k633: [ 34  50 -33 117]
k257: [ 25 -43 -10   5]
k199: [-60  20   2  47]
q: [ 35  50 -33 118] => k633
q: [-61  20   2  47] => k199

k740: [ -77   68   25   32   18   45 -105   69 -123 -126   55  -41  -50]
k601: [ 101  -23 -117  -43  121   18   -1  -82  -11  109  -46   78   99]
k259: [ -36  -62 -105   74  -40  -57  -38  124   50  -57   31 -117   -1]
k872: [-105  -87  -60  -17   -7   96  -90  126   93 -119  -36  -18  101]
k291: [  57   65   60   50    2  -82  -37   77 -113   72  -20  106   36]
k731: [ -21 -124   41    8  -23  -87 -108   62  -48   -6  -39   17   70]
k457: [  95   24  109  -87  -63  -91   36 -118   63   -6   50  -99   17]
k547: [  95   21 -117  -95  -74   32   72   17  -22   44   69  -37  -22]
k252: [  77  -64   29   61 -100  -77 -125  -16   38  -56   58   39   63]
k676: [ -63   75  -25   85  -75   41  -78  -31   56   53  -34 -117   42]
q: [ -21 -124   41    9  -23  -87 -107   62  -47   -7  -40   17   70] => k731
q: [  95   24  110  -88  -64  -91   36 -118   64   -6   48  -99   17] => k457
q: [ 102  -21 -117  -43  120   20   -1  -83  -11  109  -45   80   97] => k601
q: [-104  -88  -61  -17   -8   95  -90  126   95 -118  -37  -18  102] => k872
q: [  95   22 -117  -95  -74   32   71   17  -21   44   69  -38  -23] => k547
q: [ -37  -62 -105   73  -38  -57  -38  124   50  -57   31 -118    0] => k259

k475: [ -8   7   1  -8 -14  31  20  -6  36 -10  28  -9  19  -4 -11  20  15  30
   2  -9  10 -15  14  -2  34  23  -5  -1   4   8  -8]
k322: [-69 -15 -13  -8 -45 113  64  -4  82 -37  84 -92  53 -17 -32  31 -24  79
 -19 -32  -4 -39 101 -47  75  58 -46 -14  -2  38   0]
k495: [ -8   7   1  -8 -14  31  20  -6  36 -10  28  -9  19  -4 -11  20   1  30
   2  -9  10 -15  14  -2  34  23  -5  -1   4   8  -8]
q: [ -8   7   1  -7 -15  32  20  -6  35  -9  28  -9  19  -4 -12  20   1  30
   2  -9  11 -14  14  -2  34  23  -6   0   4   8  -8] => k495
q: [-69 -15 -12  -8 -44 113  63  -3  81 -37  85 -92  54 -16 -32  31 -25  79
 -20 -32  -5 -40 101 -48  75  58 -45 -14  -2  36   0] => k322
q: [ -8   7   0  -7 -15  31  21  -7  35 -10  28  -9  20  -5 -10  19  15  30
   2  -9  10 -14  14  -3  34  23  -6  -1   4   8  -9] => k475
q: [ -8   7   1  -8 -14  31  20  -6  36 -10  28  -9  19  -4 -11  20   1  30
   2  -9  10 -15  14  -2  34  23  -5  -1   4   8  -8] => k495

k976: [ 69  14  61  54  49  67  73  16  75 -54  48  10  31   1  79  65  -1  -4
  -8   0 -39  27  -2 -10  26  23 -43  22 -55]
k355: [-17   9  -7  -4 -25 -24 -17 -18   6  11  -5   9  29 -14  -7 -22   0  20
  -1  20 -21  28   9 -16  -6 -15 -40  31 -22]
k152: [ -8 -13  -7  -6  -1  -2  -3  -1 -14 -11 -13 -14 -20   2  -9  -5   1 -17
  -9 -14 -67  46  26  -3  68  66 -42  48 -89]
k149: [ 69  14  61  54  49  67  73  16  75 -54  48  10  31   1  79  65  -1  -5
  35 -54  51 -77  -2 -42  -1   9  41 -55  93]
k662: [ -8 -13  -7  -6  -1  -2  -3  -1 -14 -11 -13 -14 -20   2  -9  -5   1 -17
  -9 -14   0 -15 -13   0  -4   2   6 -16  -6]
q: [ 68  14  61  53  50  66  70  14  77 -51  49  11  30  -2  78  68  -1  -4
  -8   1 -38  27  -3 -13  26  24 -45  22 -57] => k976
q: [ -8 -13  -7  -7   0  -2  -3  -1 -14 -10 -13 -14 -20   2  -9  -5   1 -17
  -9 -14 -66  46  26  -2  68  66 -42  48 -89] => k152
q: [ 69  13  61  54  48  67  73  16  75 -54  48  11  31   0  79  66  -1  -6
  36 -55  52 -77  -3 -42  -1   8  41 -55  93] => k149

k391: [-11  41 -24 -70 -19]
k860: [  66   16   93 -125    8]
k802: [ 0 17  0 -3  1]
k346: [-11  41 -24  -3 -19]
q: [-12  41 -24 -70 -19] => k391
q: [  65   17   93 -124    6] => k860

k652: [-104 -110 -107  -95  -75  -47  -15   20   52   83  106  120  126  120
  106   83   55   22  -10  -43  -70  -91 -104 -110 -109  -99  -82  -59
  -36  -12   13   34   52   66   75   78   78   73   64   51   39   23
    7   -9  -21  -35  -43  -54  -57  -58  -57  -53  -47  -38  -28  -16
   -4    8   21   30   38   45   48]
k882: [-105 -107 -109 -110 -109 -109 -108 -102  -98  -92  -87  -78  -71  -61
  -51  -40  -28  -16   -5    8   20   32   44   56   65   76   84   95
  102  109  113  121  123  124  125  125  123  121  118  111  106  100
   91   83   72   62   50   40   29   18    7   -6  -16  -28  -39  -50
  -59  -67  -77  -83  -90  -95 -101]
k824: [-103 -110 -109  -98  -82  -58  -28    3   34   64   91  110  121  125
  120  106   86   61   33    0  -30  -57  -80  -97 -107 -111 -107  -96
  -82  -62  -39  -17    7   28   44   60   72   78   79   77   72   63
   53   39   24   10   -3  -18  -30  -39  -48  -54  -57  -59  -58  -53
  -47  -38  -28  -17   -6    6   15]
k214: [-102 -108 -109 -109 -107 -103  -92  -82  -72  -58  -41  -25   -8   10
   30   47   63   79   91  103  112  119  123  126  125  121  115  106
   95   83   67   51   36   18    0  -18  -32  -48  -63  -74  -87  -96
 -103 -108 -108 -110 -109 -105  -99  -92  -83  -73  -62  -49  -38  -24
  -11    3   15   25   37   47   56]
k531: [-103 -110 -107  -93  -69  -38   -4   31   67   95  115  124  123  112
   89   60   27   -7  -42  -70  -92 -105 -110 -107  -95  -75  -50  -25
    0   23   45   61   72   79   80   74   64   52   39   21    7   -9
  -25  -36  -47  -55  -58  -59  -56  -50  -41  -32  -21   -5    7   19
   32   38   47   49   49   47   44]
k901: [-102 -108 -110 -109 -103  -95  -82  -68  -49  -29   -8   12   34   55
   73   90  104  115  122  125  126  121  113  101   87   72   54   33
   13   -6  -28  -46  -63  -77  -91 -101 -106 -109 -109 -107 -101  -95
  -83  -71  -58  -43  -26  -11    2   17   30   44   54   63   71   74
   79   79   79   76   73   68   61]
q: [-104 -109 -109  -98  -82  -58  -28    3   34   65   92  111  121  125
  120  106   86   60   33    0  -29  -58  -80  -97 -107 -112 -107  -96
  -82  -62  -39  -17    7   28   44   60   72   78   80   77   73   63
   53   39   24   10   -3  -18  -30  -39  -48  -54  -57  -59  -57  -53
  -46  -39  -28  -17   -6    5   15] => k824
q: [-103 -107 -109 -109 -107 -102  -91  -81  -73  -58  -41  -24   -6    9
   31   46   63   79   91  102  113  120  123  124  126  123  117  105
   95   83   66   51   35   18   -1  -18  -33  -48  -62  -74  -85  -96
 -103 -109 -107 -109 -110 -105  -99  -92  -83  -73  -61  -49  -37  -23
  -10    4   14   25   37   47   55] => k214
q: [-105 -109 -107  -94  -76  -47  -14   20   52   83  106  119  127  119
  106   84   54   22  -10  -43  -70  -91 -104 -111 -108 -100  -82  -58
  -36  -12   14   34   52   64   75   78   77   73   65   51   38   24
    5   -9  -21  -35  -44  -54  -57  -57  -57  -54  -46  -37  -28  -17
   -4    8   22   31   38   45   47] => k652

k38: [ 52 -62  16 -38 -30]
k365: [-17  72  16   1  23]
k836: [ 92 -35  16 -97 -13]
k796: [14 46 16 38 32]
k714: [  53   39   16 -100  -41]
k650: [  21   -5   16 -107  -26]
k479: [105 -62  16 -38 -30]
k11: [  9  68  16 -17  78]
k89: [  6  52  16 -80 -33]
k5: [40 55 16 -6 79]
k999: [54 69 16 26 31]
k533: [29 13 16 29 48]
q: [  54   41   17 -101  -43] => k714
q: [13 45 17 37 32] => k796
q: [104 -62  16 -38 -30] => k479
q: [53 69 14 26 30] => k999

k96: [-23  -2  -9  -8  -3  -6   3 -23   6   2 -11]
k877: [-30 -43  23 -16 -23  27  -5   8   5 -18  -2]
k24: [-33 -98 -10 -13 -28  71 -50   8  33   4 -17]
k811: [ 68  21 -24  31  24 -22 -17  25  -1  38 -15]
k868: [ 33   8  48   7  -4   4  13  51 -23 -23  29]
k546: [ 25  51  32   6   8 -40  36  16 -28 -15  20]
k403: [-18 -22  56 -15 -23  35  13  33 -14 -46  18]
k51: [-33 -50  26 -18 -25  53 -10  15   5 -30   1]
k708: [  1   6  17  -2  -3  -2  10   9  -8 -11   7]
k506: [ 68  21 -24  31  24 -22 -17  25  -1  38  10]
k897: [ -5  -8  79 -13 -23  38  24  54 -29 -63  34]
q: [-23  -3  -9  -8  -4  -7   3 -23   6   1 -11] => k96
q: [ 32   9  47   6  -5   4  13  51 -23 -24  30] => k868

k12: [ -9 -24 -10   2]
k529: [-24  15 -62 -14]
k845: [  5 -28   6   3]
k853: [ 40 -44 110  -6]
k595: [-6 26 -9 -2]
k20: [-23  12 -68   5]
k142: [ -3  15 -62 -14]
k105: [-23  12 -68 -18]
k701: [ 13 -36  19  17]
k943: [ -9 -24 -34  -3]
q: [-12 -25  -9   2] => k12
q: [ -3  15 -63 -14] => k142

k773: [ -5 -46  -1 -19 -10  13 -17   2 -30   2   8  -4 -15  21 -23  24 -17  57
  -8  15   1 -17 -44 -21  15 -33 -34  19  37 -22 -20  -5   2 -27  -2   3
 -55  12  -7]
k276: [ -7 -39 -18 -11 -54  31  52 -42  46  49  37 -12 -47  39 -23   8 -10  17
  66 -47   5 -10  -9  29  10 -17  28  15   2  45 -20 -26   0 -19  -1 -22
 -36   3 -14]
k141: [-13  17 -23 -21  36  21 -28  45  28 -25  13 -11  62 -22  72  33  20   5
  12 -24   9  20 -27  25   9  -8   2   0 -51 -51 -22 -28  36  52  -6 -12
  13  77   0]
k460: [ -1 -39 -22 -11 -14 -40 -52  10 -20  -2  -9 -19 -15  23 -24   8 -13  39
 -18   3  10 -19 -41  14  -5 -13 -70  16  76 -23  21 -14  -5  -1  16  32
 -57  18  -4]
k135: [ -5 -46  -1 -19 -10  13 -17 -43 -30   2   8  -4 -15  21 -23  24 -17  57
  -8  15   1 -17 -44 -21  15 -33 -34  19  37 -22 -20  -5  -4 -27  -2   3
 -55  12  -7]
k986: [ -5 -46  -1 -19 -10  13 -17 -43 -30   2   8  -4 -15  21 -23  24 -17  57
  -8  15   1 -17 -44 -21  15 -33 -34  19  37 -22 -20  -5  -4 -27  -2   3
 -15  17 -14]
k748: [-64  39  19  44  -3  23  36   5  39 -27 -59   1   2  19 -20  15  19  21
   0  -6  -3  38  -2  21 -71  20   1 -30  36 -17 -24  13   1  40  16  13
  18 -49  71]
k761: [-12 -40 -22  -7 -12  29  52 -39  63  19   7 -19 -36  52 -20  32   4  47
  14 -79  13 -13 -17  41  15 -17  71  21 -21  36 -22 -15  -3  10  11 -17
 -34   7 -12]
k869: [-36  11  26  27   1  25   5 -15  56 -17 -41   4   1  -2 -19  10  24   5
 -14 -12 -36  41  12  20 -57  -3 -11 -24  76 -38 -32  44   9  27  15  -5
  -5 -26   6]
q: [-63  40  19  44  -4  24  36   6  37 -26 -58   2   1  18 -24  17  18  18
   0  -6  -2  37   0  19 -70  19   2 -31  37 -18 -26  12   1  39  18  14
  17 -49  71] => k748
q: [ -3 -49  -2 -20 -11  14 -17 -44 -32   4   9  -2 -16  20 -24  26 -17  55
  -6  15   0 -17 -44 -20  15 -33 -33  18  37 -21 -20  -4  -5 -28  -3   4
 -16  15 -12] => k986

k775: [ 22  -8  -9   3 -42  10 -19  -3  43  -1   3   0 -37 -25 113 -75 -24  -3
 -19  50  -8 -14  20  -6  53  53  -4  69   9  36 -13  29 -38 -33 -47 -22
  50   0  22 -53   5]
k584: [ 67  13 -11  -4   7  22  12 -25  22  -5  12  -9 -30 -41  68 -67 -79 -19
 -66  33 -14  25   9 -64  39  12 -36  59   5  12 -27  20 -36  22 -71 -18
  51  -6  -1  -3   9]
k881: [ 22  -7  -9   4 -46   9 -21  -4  43   0   1   3 -34 -26 111 -77 -24  -3
 -19  47  -9 -13  20  -4  53  56  -2  67 -48  38 -25  28 -34 -21  41 -55
  59  -8 -30   9  15]
k253: [ 22  -7  -9   4 -46   9 -21  -4  43   0   1   3 -34 -26 111 -77 -24  -3
 -19  47  -9 -13  20  -4  53  56  -2  67   9  37 -12  26 -37 -33 -49 -24
  49  -1  24 -51   7]
q: [ 67  10 -11  -4   9  21  12 -25  21  -4  12  -7 -30 -40  69 -68 -77 -20
 -66  32 -15  25   9 -63  38  12 -38  59   4  13 -28  19 -35  21 -71 -19
  52  -6   0  -2   9] => k584
q: [ 22  -7  -9   4 -46   9 -21  -4  43   0   1   3 -34 -26 111 -77 -24  -3
 -19  47  -9 -13  20  -4  53  56  -2  67   9  37 -12  26 -37 -33 -49 -24
  49  -1  24 -51   7] => k253
q: [ 22  -6  -9   4 -46   9 -22  -4  43  -1   1   2 -35 -27 111 -78 -24  -4
 -20  47  -8 -11  20  -3  53  56  -2  68 -48  38 -24  28 -34 -21  41 -55
  60  -8 -30   9  15] => k881
q: [ 22  -8  -9   3 -42  10 -19  -3  43  -1   3   0 -37 -25 113 -75 -24  -3
 -19  50  -8 -14  20  -6  53  53  -4  69   9  36 -13  29 -38 -33 -47 -22
  50   0  22 -53   5] => k775

k7: [ 11  50  38  16 -19  16 -33 -35 -20   6   9   7 -13 -57 -15  24 -24  -5
  15  28  18 -70  20  43 -53  12  41 -44 -20 -54 -55  63  62  41 -17 -71
  27 -39   7   7  51   3  37  23  32 -68  15 -23  36]
k962: [ -33   45   39   50    5   -3  -42  -74  -45  -59  -59   18    5  -13
    3   36   -4   -1  -10  -11    2  -20   60    2   86  -11   26   -6
  -17  -16  -19   57   73    5 -100   25   18  -38  -10    8   38   -8
   15   19   53    5  -77  -15   29]
k230: [  11   50   38   16  -19   16  -33  -35  -20    6    9    7  -13  -57
  -15   24  -24   -5   15   28   18  -70   20   43  -53   12   41   -6
    7  -16  -19   57   73    5 -100   25   18    2  -10    8   38   -8
   15   19   53    5  -77  -15   29]
q: [ -33   44   39   50    5   -3  -42  -74  -45  -60  -59   18    5  -14
    3   36   -3   -2  -10  -11    2  -20   60    2   87  -11   26   -6
  -18  -16  -20   57   72    4 -101   26   18  -37  -10    8   38   -8
   15   19   54    5  -77  -15   30] => k962
q: [  10   50   38   16  -19   16  -33  -35  -20    5    8    6  -13  -57
  -15   24  -23   -5   15   28   19  -71   20   41  -54   14   42   -5
    7  -16  -19   56   74    5 -100   24   19    2  -10    9   38   -9
   15   19   53    6  -77  -14   30] => k230
q: [ 11  50  38  16 -19  16 -33 -35 -19   6   9   7 -13 -58 -15  23 -24  -5
  15  28  18 -70  20  43 -53  11  41 -44 -21 -54 -55  63  62  41 -16 -71
  27 -40   8   7  51   3  37  23  32 -69  15 -23  36] => k7

k925: [-13  -2   4  35  52]
k677: [ 15 -17  19 -17 -25]
k272: [  5  -1  -7 -10  11]
k184: [-67  13 -59 -45 -60]
k498: [ 60 -19  97 111  61]
k969: [ 39 -48  82  32  26]
k223: [ 18  27 -12  -9  15]
k160: [  6   9  26 -12  19]
k133: [-100  -38  -96  -78  -73]
k604: [ 5 -1 -7 -8 -3]
k243: [-44  -3 -49 -45 -35]
q: [  5  -1  -8 -11  10] => k272
q: [ 6 -5 -5 -6 -2] => k604

k580: [ -16  -22  -20   74  -44   69   15  -91   21   23    2   71   32 -114
   15]
k865: [ 78  34 -16  25 104  22   8 -60  25 -60  33  10 -82  97  18]
k42: [ 69  10  34 -88 -80 -92 -69  -4 -22  25 -36 -52  43  47 -25]
q: [ -16  -21  -19   74  -44   70   16  -90   21   22    3   70   32 -113
   15] => k580
q: [ 78  34 -16  25 104  22   8 -60  26 -61  33  10 -82  97  17] => k865

k168: [-32  38  33  33  61  -2  47 123]
k442: [ 31 -42 -71  10 -31  44  91 -44]
k287: [-89 -40  -7  58  -5 -37 -45  22]
q: [ 30 -42 -71   9 -30  44  91 -45] => k442
q: [-88 -42  -6  58  -4 -38 -44  21] => k287

k427: [  6  33 -47  43 -31   1  50 -49 -20  22  27  60 -44 -29 -24   3 -70  19
  55  48 -10  44   0 -22 -14  41  11 -34  39  19 -30  40   6  17]
k325: [-42 -37  93 -28  13  -4 -46  -3 -11  18 -29 -17  76  36   7 -32  47  -5
 -12 -22   3 -29  45  60  51  -9   7   5   5   9  32 -22 -36 -28]
k271: [ -4  16  15  -9 -25  23  30  -5  -4   8 -16  -7  29 -57 -12  64  92  58
  -6   6   9 -45 -38 -36 -76 -17  -5  43  25 -28  37 -11 -35  17]
k661: [-12   8  13 -14 -25  19  30   3  -5  17 -18   2  41 -63 -12  64  92  59
  -5  15  10 -44 -29 -36 -73 -10 -12  44  26 -23  32  -8 -37   7]
k280: [-51 -44  90 -25  -1 -17 -49  -3   3  36 -31 -34  59  45   7 -32   9 -10
  -8 -42   2 -39  35  50  47 -16  35   4 -33 -11  26 -34 -27  -5]
k213: [  3  34 -47  41 -29  -4  53 -48 -10  25  31  64 -43 -45 -20 -12 -67  21
  49  36 -13  35   8 -24 -25  36  13 -29  37  22 -24  52  20  22]
q: [  6  33 -47  42 -32   2  50 -49 -20  24  27  61 -45 -31 -25   4 -69  18
  55  47  -9  44   0 -22 -14  40  10 -34  40  18 -29  41   5  18] => k427
q: [-45 -37  93 -29  13  -6 -45  -3 -11  18 -29 -18  76  35   6 -33  46  -5
 -12 -23   4 -27  45  62  53  -9   7   5   3  10  30 -25 -35 -31] => k325

k991: [-16  -4  -9 -14 -38 -10  -8   7  -7]
k269: [-11  -3 -21   5  11 -10 -16 -53 -24]
k153: [-18  -4  22  14  19 -55 -26   8  -6]
k158: [ 11   0   2   2  -7  22   7 -16 -25]
k261: [ -6   2 -14   1  20   0 -23 -42 -51]
k757: [ 27  21 -18 -14  21  59  43 -13  17]
k902: [ 12 -30  17  24 -50  -5 -13  15  27]
k794: [ -6 -11  30   6  13  -6  17  14   1]
k421: [   2  -43   53   93   -4 -107  -68   48   85]
q: [ -6   2 -14   1  21  -1 -23 -43 -52] => k261
q: [-18  -4  21  13  18 -55 -27   9  -6] => k153
q: [ 11   0   2   3  -6  22   7 -17 -25] => k158
q: [ 27  21 -18 -14  21  59  43 -13  17] => k757
q: [-15  -7 -10 -15 -38 -10  -7   7  -7] => k991
q: [ 11 -29  17  25 -50  -6 -14  15  27] => k902

